A small network was shown many inputs. Here are its activations along a few directions, one row for each input.
Each table varies a few parts of the input and shows all the possible inputs, shuffled.
Descriptions start from the smaller parts, as in this example, which fits no table here: one of 5 places around a ring, together with either a single point or one of 11 places along a line or (one of 3 separate values, together with one of 4 places along a line).
Shared parts are said once, and a part with two or three values counts as separate values.

Other details of the inputs shift rows strongly along two fixed directions, in all tables alike. That doesn't count.

Rows:
R1: [ 10 -23   5  18  -4 -10 -20  13 -16  29   6   7]
R2: [-17 -14 -18 -21   8  11  30 -13 -16 -33 -18   7]
R3: [-11 -61   5  42 -44  -3 -34 -39   4 -17  18   1]
R4: [ 40  54  35 -46  11   7  -9   7  21  22 -16 -25]
R5: [ -3 -27  -8  38   8   7  -9 -12   2   8  -1  19]
R6: [ -9 -47   8  84 -40 -31 -27  -4  27  68  -4  39]
R7: [ 26  58  14 -37   1   0  -3  17   9   2  -8 -31]
R8: [  0  -6  10  66 -45 -15 -17   7  30  47 -10  28]
R9: [ 32  54   9 -25  -1 -11   6   4  14   1  -1 -23]
R10: [-44 -49 -37  -5  25   6  13  -5 -58 -47  15   9]
R11: [ 42  30   9 -45   8   2   4   1   5  17 -10 -15]
R12: [-48 -31 -34   3  19  14  33 -36 -24 -63   9  26]
R13: [ -3  -4  -7 -27  26  22  13  -6 -41 -39  -2   1]
R14: [-30   8 -11 -11  19  21   1  11 -14 -49  11   0]
R15: [  8   2  -5  32  -7  -3 -16  11  10  10   4   7]
R16: [-15 -22 -16  23   2   4  -2 -18  -3   9   4  22]
R17: [ 42  35  32 -21 -41  13 -23 -18  13 -31 -11 -42]
R18: [ -9 -11   3  19  -2 -17  -6  -4  13  28  11  -2]
R19: [ 65  77  35 -38 -11 -16   2  12  31  11 -18 -35]
R20: [ 56  32  16 -43  19   6   0   5   5   6 -17 -24]
R21: [ 39  50   2 -49  -2  -4   2  19   5   4  -2 -24]
R22: [  9  24  -7 -31  -4  -1  21   6  -1 -28   5  -6]
R23: [ 30  19   5 -42   8   4  25  -4   8  -7 -15 -18]
R24: [ 45  62  45 -53   9   7   7   2  27   3 -21 -31]
R25: [ 48  65  15 -38  -3 -11  -8  13  15  12 -10 -31]
R26: [  9 -27  32  87 -26   9 -36  13  22  83  -7  22]
R27: [-43   6 -13  -2  -2  10  21  -5 -17 -52  -6   7]
R28: [ 12  10   5  13 -32  -9   0  15  17  23 -11  11]
R29: [-53 -28 -56  -3  10  10  35  -6 -27 -53  25  14]
R30: [ -5 -12 -15 -30  10 -13  19  -9 -14 -29  11   1]
R31: [ 60  54  31 -74   4 -24   7   8   4   1 -28 -38]
R32: [-16  -9  -6  40  -7   7 -12  10 -18  -6   9  16]
R33: [-48 -12 -17 -12  25  22  23 -21 -14 -43  14  14]
R34: [-54 -28 -45  -2  -1  10  34  -4 -30 -61   2  20]
R35: [ 53  27  12 -51  19 -16  -9  11  -2   4  -6 -32]
R36: [-53 -19 -21 -16  26   1  14 -16 -20 -44  24   6]
R37: [-22 -34 -36 -11  30  21  22 -12 -28 -43   2   5]
R38: [-25 -40 -41 -18  29  -2  12  -6 -34 -42  13   0]
R39: [ 36  33   9 -40  13 -24 -11  -2   1  12  -5 -26]
R40: [-63 -27 -24   6  15  22  31 -29 -29 -62  -8  22]
R41: [ -9 -12  23  78 -49  -5 -27  22  52  71   8  30]
R42: [  9  14   2 -30  14 -19  12 -15  -5 -27   1 -13]
R43: [-30  -7  -7  32 -16   3   8   1  10  -8   9  15]
R44: [-46 -38 -28   6  30   3   3 -17 -58 -58  16  15]
R45: [ -2   5 -16   3 -11  -4  10   8   7   7  16   6]
R46: [ 28  41  22 -30  13   4  11  -7  16  11 -12 -27]
R47: [ -1  19  26  22 -10  14 -23  29   2  13   2   2]
R48: [  6 -33  29  81 -27 -13 -47  19  16  82   2  16]
R49: [-47 -38 -45  -8  22  16  35 -27 -30 -48  20  26]
R50: [-22 -20  -8  27   0  11  -3 -10   4  19   2  16]
R51: [-25 -43  20  78 -38 -19 -33   8  33  68  -2  38]
R52: [  7  -7  -2  27 -15   6 -10  27  -7  22   1   3]
R53: [ -1  14   8 -30  14 -11  12  -9  -3 -26  -1 -20]
R54: [-47 -23 -31 -15  24  -1   8 -15 -31 -40  15   2]
R55: [ 55  44  30 -46  -5  -3   9   2  15  15 -34 -18]
R56: [ 26  14  -8 -54  14 -16   4   5  -8   4  -3 -28]
R57: [ 32  -3  21  54 -25 -14 -18  -5  46  85  -4  15]
R58: [-24 -22 -31 -24  19 -10  21 -14 -25 -30  22   5]
R59: [-11 -21 -24  26  -6   5  -6  14  -4  -1  15  19]
R60: [-59 -39 -28  -6  36  11   1 -11 -35 -62  21  13]
R61: [ 36  39   7 -34 -10  -7  16  17  17   1  -9 -24]
R62: [-56 -32 -24   1  35  33  13 -17 -28 -61  11  19]
R63: [-67 -15 -40   6  13  15  28 -12 -25 -60  24  14]
R64: [ 48  36  20 -49   5   0  18  -2  14   2 -15 -19]
R65: [-41 -43 -33   1  26  28  22 -12 -50 -48   5  16]
R66: [-25   6 -17  -5  17  17   5   6 -18 -48   6  -5]
R67: [ 75  54  32 -72   5 -27   8  13  21  19 -20 -52]
R68: [-16  -3  22  59 -43  -2 -21  19  35  47  -7  27]
R69: [-14  -4  20  23 -13   9  -3  -5  18  18 -17  20]
R70: [ -6 -10 -26 -30  18  12  20  -9 -16 -16  -2  -2]
R71: [-25 -28 -31  -6  32  -5   2 -17 -32 -49  12   4]
R72: [ 40  48  40 -39  -1 -20  -3   5  14  11 -30 -37]
R73: [ 59  57  33 -61  27 -12 -13  12   6  -1 -19 -55]
R74: [ 43  37  31 -21  17   8  -8  -1 -10   2 -20 -20]
R75: [ 56  38  15 -58   7 -23  -9  12   6  28  -6 -31]
R76: [ 23  28   4 -37  18 -23   6 -12   0  -6   2 -24]
R77: [-29 -23  -4  14   2  -7 -19   2   3  17  15  13]
R78: [ 37  33  24 -24  21  13  -4   2   9   3 -20 -29]
R79: [-25  -3  -7 -12  16  17  28 -21  -9 -42  -2   1]
R80: [ -2 -51  -8  74 -30  -5  -8   1  36  84   8  33]
R81: [-22 -19  17  35   4  24 -15   4  -9  10   2  20]
R82: [-27 -24   3  77 -40   0 -35  24  36  70  17  36]
R83: [ 26 -13  31  74 -44 -15 -25  -2  48  90 -25  29]
R84: [ 18 -12   7   3 -19 -24  -3   9  13  37 -17  -1]
R85: [  6   3  27   8  -9 -15 -13   5  27  27   3  -1]
R86: [-55   2 -24  -9  12  15  19  -4 -15 -52  23  10]
R87: [ -1  32  12 -15  11  17  -1  17 -23 -32  -3 -18]
R88: [ -1 -32  36  76 -26  -9 -53  24  20  82   6  24]
R89: [ 50  47   3 -50  12   0   5  24   4 -10 -12 -40]
R90: [-12 -55   3  47 -42  27 -17 -47   5 -20   4   7]
R91: [ -5 -30  -1  68 -32   3 -24  27   1  47  13  29]
R92: [ -7 -40 -19  74 -44  -9 -22  24  30  79  15  31]
R93: [-15 -38 -26  13   0 -17   7  -4  -1  18  16   8]
Each input here is: one of 3 separate values, together with either a single point or (one of 5 places along a line, together with one of 6 places along a line).
Changing only the choice among 3 separate values turns R58 into R49. The same change can be made to R56. Which row results? -> R70
Changing only the choice among 3 separate values turns R60 into R14. The same change can be made to R88. Which row results? -> R47
Changing only the choice among 3 separate values turns R53 into R79. The same change can be made to R73. Which row results? -> R78
Change only the choice among 3 separate values in R42. List by row number the other rows that result. -> R12, R19

Rows:
R94: [-54 -73 -46  23  17  26  23 -38 -43 -48  14  32]
R95: [ -4 -17 -25  30 -32  -8  18   8  22  28   6  21]
R96: [-96 -48 -69 -11  23  -2  46 -35 -34 -89  31  32]
R97: [-98 -66 -58   4  53  15  20 -11 -66 -70  25  41]
R98: [ 37 -16   8  59 -25 -13 -42  40  23  91   5  14]
R99: [ -4 -13 -13   3  22   9   2  18 -20  12   3   9]
R100: [ -6 -52 -11  44 -18   5  -9 -12  -7  11   1  21]
R101: [-32 -22 -37  10 -21 -14  14  -6   4 -14  18  19]
R102: [ 46  54  19 -67  21 -14 -12  26 -13 -12  -6 -45]
R103: [   2  110   22  -89    9   28   44   -4    1 -101  -20  -41]
R104: [  6 -58  17  74 -20  -8 -28 -18  31  77   1  25]
R105: [ 76  95  90 -45 -10  22 -25   2  26 -14 -46 -59]
R106: [ 45 -29  30  65 -52 -23 -50   2  38  91  -2   3]
R107: [ 54 123  72 -71  23  26 -19  40  -4 -32 -33 -65]
R108: [ 17 -13  22  47 -15 -30 -47  27  22  93   8   8]
R109: [-50 -20 -53 -25  19  13  60 -16 -22 -61   9  21]
R110: [ 27  73  -3 -96  29  -3  45 -14   6 -33 -10 -36]
R111: [ 33 -28  37  44 -23 -27 -41  -8  36  72  -5  -1]
Changing only one part turns R96 into R108. The same change can be made to R95. Which row results? -> R98
What is each input in this table made of? -> one of 3 separate values, together with either a single point or one of 5 places around a ring
Change only the choice among 3 separate values in R107. List by row number the other rows that result. -> R103, R105

Rows:
R112: [-14 -45 -31  31 -13 -23   2  -8   2  15  19  13]
R113: [ 37  42  40 -22  12  13 -10  -6  -4 -10 -25 -27]
R114: [ 49  32  22 -40  27 -19  -6  12   8  33 -13 -32]
R115: [ 16  31 -13 -32  14 -13  11  22  -2   9   9 -10]
R116: [ 39  32  18 -47  23 -17   0  24   4  25 -14 -27]
R117: [  6  82  36 -43  -6  30  48 -18  34 -35 -39 -13]
R118: [-15  -6 -32 -75  65   9  37 -30 -61 -88  -2 -18]
R119: [ -78  -47  -41   13    3   29   26  -25  -51 -100   13   28]
R120: [-18 -58 -27  37 -22 -22  -8 -14  10  32  22  21]
R121: [ 13  42  12 -39  -1   0   7  -7  -3 -51  -5 -35]
R122: [ 24  56  29 -25   1  -5  -9   7  11 -15  -9 -26]
R123: [-20 -58   8  83 -44   6 -30 -16  22  33   5  32]
R124: [ 26  36  -2 -54  41   2  12  24 -10   1  -3 -25]
R125: [ 53  28  20 -46  17 -13   1  10  -4  27 -23 -24]
R126: [ 57  12  13 -50   6 -15   1 -13   8   8 -10 -33]
R127: [-90 -16 -49   7  19  30  25  -2 -46 -93  30  32]
R128: [-21 -46  23 102 -37   3 -50   5  38  82   5  34]
R129: [ -6 -54 -24  83 -44 -19 -19  22  32  86  26  39]
R130: [ 20 -20 -18  12  -7  -3   3   9   5  28   6   9]
R131: [  2 -43  -3  81 -32 -37 -28  12  38  97  14  34]
R132: [ 26  64  37 -28 -10  -8  -8  22  14  -3 -10 -23]
R133: [-29 -25   8  49 -13  17 -12  -2 -11   4  -4  25]
R134: [ 44  42  49 -26   4  11 -17  -9   6   4 -22 -30]
R135: [-57 -37 -31   9  13  27  20 -33 -40 -95  10  12]
R136: [-88 -31 -38   1  17  20  17 -28 -44 -95  28  26]
R137: [-91 -26 -42   8  35  43  22  -2 -52 -88  21  28]
R138: [ 59  23  11 -47  -1 -19   4   8   8  17 -17 -27]
R139: [  3 -19  12  74 -43  16 -26  15  27  47   0  26]
R140: [ -1 -32   2  80 -45 -12  13  -9  76 111 -13  54]
R141: [ 64  32  38 -37  14 -20 -17  12  25  59 -14 -35]
R142: [ 53  33  11 -39  23   1   2  17  -2  30 -15 -22]
R143: [-48 -31 -18  19 -17   9  -2 -23 -10 -45  15  13]
R144: [-38 -15   1  24  14  16  -9  -4 -12 -24   2   9]
R145: [ 52  67  60 -19  -6  -3 -26  32  27  41 -28 -32]
R146: [ -4  -6 -18 -73  54   8  28 -32 -48 -65   2 -20]
R147: [ -7 -63 -27  39  -8 -13  -4 -16   1  20   8  25]
R148: [-62 -37 -27  44 -27   8   3  -4 -12 -37  18  28]
R149: [ 53  34  24 -38  -2 -32 -14   9  27  47  -4 -27]
R150: [-16 -40 -31  27 -22 -24   3   3   4  23  16  17]
R151: [-21  42 -21 -55  14  25  27   3 -29 -90   4 -22]
R152: [ 37  56  33 -21   7  25  -7  15  -1   3 -20 -21]
R153: [-11 -28 -14  38 -21 -29 -10  19  14  53  15  26]
What is each input in this table made of? -> one of 2 separate values, together with either a single point or (one of 4 places along a line, together with one of 5 places around a ring)
Changing only the choice among 2 separate values turns R121 into R112. The same change can be made to R151. Which row results? -> R129
Changing only the choice among 2 separate values turns R150 into R148. The same change can be made to R115. Which row results? -> R127
Change only the place on the line of 4 in R126. List by row number the other rows that result. -> R130, R138, R147
Change only the choice among 2 separate values in R137. List by row number the other rows that result. -> R124
Change only the place on the ring of 5 in R141. List by row number the other rows that result. -> R120, R126, R146, R149

Rows:
R154: [  5 -29  -4  21  -7  -1  -5  -9   5  22   0  11]
R155: [-15 -21 -13  12   8  -6  -4   6  -4  16  13  11]
R156: [-21  -2   0   7   6  24   0  -3 -15 -29   0   6]
R157: [ 29  26   9 -24   2 -20 -10  20   5  21   1 -20]
R158: [-36  48 -13 -52   7  24  49 -15 -11 -94  -4  -7]
R159: [  0  15 -13 -39  26  -6   8   5 -19 -27   8 -15]
R160: [-24  -7 -25  32 -27 -14  19  12  31  38  11  30]
R161: [ 47  17  26 -15  -1  -6  -4  -3  17  35 -21 -15]
R162: [ -3 -36 -12  27 -15  -6  -7  -6  -2  15   5  13]
R163: [ 39  29  12 -21   0 -13  -8  27   8  29  -6 -19]
R164: [ 28  40  32 -16  -2   3 -17   7   9  -2  -9 -26]
R165: [ -6  18  11 -12   0   6  -8   1 -10 -34   0 -13]
R166: [-25 -11  -4  25  -9  14  -7   3 -13 -22   6  12]
R167: [ -8 -38 -11  27 -17 -14 -11 -11   2  14  10  12]
R168: [-21 -24  -9  22   8  -7  -1   4  -1  22   7  19]
R169: [ -8 -38 -11  25  -8  -9  -7 -15   2  11  10  12]
R170: [-15 -25 -21  25   3  -1  -4  12  -7  15  13  17]
R171: [-19   4   6  -2   8  15  -4  -6 -11 -30   2  -3]
R172: [ 49  40  19 -22 -31 -21  17  -2  51  36 -19 -16]
R173: [-10  -7 -11   0  16   3   7   6 -11   3   1  10]
R174: [ 31  37  40   2  -7  10 -13  10  18  23 -21 -12]
R175: [ 47  15  25 -20  -4 -14 -11  -4  21  34 -12 -23]
R176: [  1   0  -4 -38  22  -2  16 -24 -15 -33  -6 -11]
R177: [-19 -27 -19  20   7   3   2   9  -9  12  10  19]
R178: [-28 -17  -5  33  -6  20  -7  -1 -11 -19   6  15]
R179: [  7 -28  -7  22 -10  -3  -7  -8   3  19   2   9]
R180: [-27  23   4 -42  32  22  17 -16 -31 -77  -7 -14]
What is each input in this table made of? -> one of 3 separate values, together with either a single point or (one of 2 separate values, together with one of 4 places along a line)
Change only the choice among 3 separate values in R179. List by row number the other rows that result. -> R170, R178
